A small network was trained on made-up records. Each row is its average activation on records with the value named, seen along a few directions.
Values that are neighbours, or in one group, have similar rows; names and order tell nothing.
In the rows, zero is written as 128.

Other fields vary at random and push rows far along one fixed direction, the same in every table; ignore that.
These rows show it; all are for the same value of a field, averaged over different records:
[104 140 131 141 129 114 120 123 117 133 148 149 120 129 154 142 115 116
 117 193]
[121 139 131 136 127 119 113 126 127 127 142 139 117 128 143 131 125 120
 119 165]
[192  95 133  98  89 155 135 134 166 140 110 104 126 133 102  97 155 139
 133   6]
[101 152 120 147 139 106 109 120 110 126 151 154 120 129 157 150 105 119
 114 212]
[136 131 130 125 112 128 121 126 133 128 133 133 121 124 135 122 129 126
 125 133]
[146 122 133 122 108 137 126 129 135 134 132 132 127 130 130 122 131 131
 125 117]
[ 98 150 128 149 134 110 116 116 110 130 150 155 121 133 157 152 105 116
 113 217]
[151 121 136 121 109 134 127 128 137 136 129 130 127 130 128 121 135 128
 127 101]

Field H:
h2: [ 99 113 122 135 144 130 134 133 135 120 132 120 147 122 115 135 136 123
 141 106]
h3: [115 121 120 127 138 138 141 145 128 117 122 109 138 122 102 130 138 130
 143  83]
h1: [143 126 137 125 129 133 132 145 115 140  97 124 117 131 133 128 135 134
 121 126]
h4: [102 125 123 133 134 137 122 115 139 114 133 149 128 103 112 133 124 129
 135 128]
h5: [145 129 129 122 150 136 144 126 113 127 117  86 143 144 120 110 126 144
 138 115]
h8: [140  99 125 107 115 152 139 126 156 122 128 128 137 115 100 106 140 122
 139  49]
h10: [145 127 131 127 114 130 125 125 131 140 135 132 122 127 131 129 132 126
 129 115]
h9: [128 122 120 124 138 122 151 137 131 115 108  96 137 127 114 139 141 141
 140  85]
h6: [140 134 128 132 124 123 122 130 126 131 123 136 117 126 138 123 124 129
 119 136]
h7: [117 133 129 139 138 116 126 132 111 131 119 145 116 126 147 144 122 129
 116 175]
h11: [109 156 127 122 161 110 130 115 112 122 123 110 150 153 115 119 114 130
 137 171]
The values of H form a line.
Q: Going along H from h11 by way of its neighbour h5, in what order are h2, h4, h6, h7 met?
A: h2, h4, h6, h7
Q: How many steps from neighbour to neighbour lead from h8 to h9, at the fewest?
A: 4

Field S:
s7: [106 137 125 134 147 122 127 127 121 120 133 124 136 132 130 137 120 130
 133 150]
s9: [140 124 135 120 124 134 130 125 139 133 125 129 127 128 129 123 129 127
 129 118]
s4: [136 115 125 121 129 132 138 130 134 124 120 104 140 130 107 114 140 132
 137  85]
s1: [136 131 128 119 129 127 132 132 123 127 118 117 127 133 120 127 130 133
 127 113]
s13: [103 139 129 133 142 121 133 132 121 126 134 124 137 132 126 140 119 129
 135 154]
s2: [125 123 125 129 126 132 125 127 132 125 126 134 129 124 123 128 129 131
 129 110]
s6: [158 113 138 121 105 136 123 127 142 132 131 134 121 128 129 115 136 124
 125  97]
s5: [138 120 131 129 117 129 126 138 131 134 124 134 119 124 134 125 136 120
 122 122]
s3: [123 133 126 133 138 123 129 130 120 126 119 125 127 131 134 133 124 132
 125 144]
s8: [ 76 151 120 156 158 105 116 116  96 119 154 162 123 118 153 160 106 118
 124 237]
s15: [149 117 131 125  99 135 124 135 142 138 126 126 119 125 130 121 132 129
 125  96]
s10: [157 122 131 116 117 139 129 125 143 132 119 118 128 132 119 112 137 136
 132  87]
s12: [125 136 128 131 132 126 123 119 121 130 137 133 127 130 135 129 121 124
 126 159]
s14: [106 145 124 139 144 118 130 127 107 125 133 133 128 131 143 141 119 127
 121 179]
s11: [143 113 123 115 114 141 135 130 147 129 121 120 131 121 109 114 144 129
 132  70]
The values of S form 5 separate groups.
Q: List the group mates of s10, in the order listed.
A: s9, s12
Q: List the group mates of s3, in the order listed.
A: s1, s14
Q: List the group mates of s7, in the order listed.
A: s4, s13
Q: List the group mates of s6, in the order listed.
A: s5, s15

Field B:
b6: [117 132 127 136 124 117 126 133 119 128 132 134 121 126 140 141 121 128
 122 150]
b12: [133 122 132 118 130 135 134 127 141 123 130 116 140 134 115 120 131 128
 137  99]
b10: [126 135 126 126 128 129 122 119 123 131 137 136 129 131 123 127 124 123
 128 141]
b9: [100 159 126 141 151 104 120 122 105 126 135 147 124 136 152 152 108 124
 119 217]
b2: [120 122 126 128 124 127 124 129 136 127 133 136 129 122 128 129 132 121
 127 120]
b1: [126 121 129 129 137 133 133 134 125 122 120 123 127 120 121 130 131 133
 132 115]
b8: [136 128 124 127 129 130 127 123 125 130 121 129 128 130 126 120 133 128
 123 126]
b3: [131 125 127 125 134 137 131 129 131 130 117 116 135 131 115 120 131 134
 134 107]
b15: [158 114 133 121 109 150 130 135 140 133 116 123 126 130 120 109 139 132
 125  76]
b7: [127 133 129 128 133 122 129 128 122 126 129 115 133 135 130 127 127 132
 129 131]
b4: [139 117 131 123 119 137 132 138 139 134 115 128 126 121 118 119 141 130
 129  88]
b5: [134 125 130 125 120 128 125 118 137 129 134 138 120 120 139 131 125 127
 124 131]
b14: [115 130 122 132 132 124 129 124 130 121 140 135 131 124 122 135 126 126
 136 139]
b13: [126 131 131 136 124 116 120 126 122 132 135 130 125 132 144 132 120 123
 122 160]
b11: [132 126 126 126 126 132 138 135 125 127 127 113 126 126 125 129 131 130
 131 120]
A value of B combines one of 5 hidden first parts with one of 3 second parts; all combinations occur once.
Q: Changing only the second part turns b7 into b3. b13 has the same second part as b7; what does that change turn b13 into?
A: b15
Q: Changing only the second part turns b4 into b2. b8 has the same second part as b4; what does that change turn b8 into?
A: b10
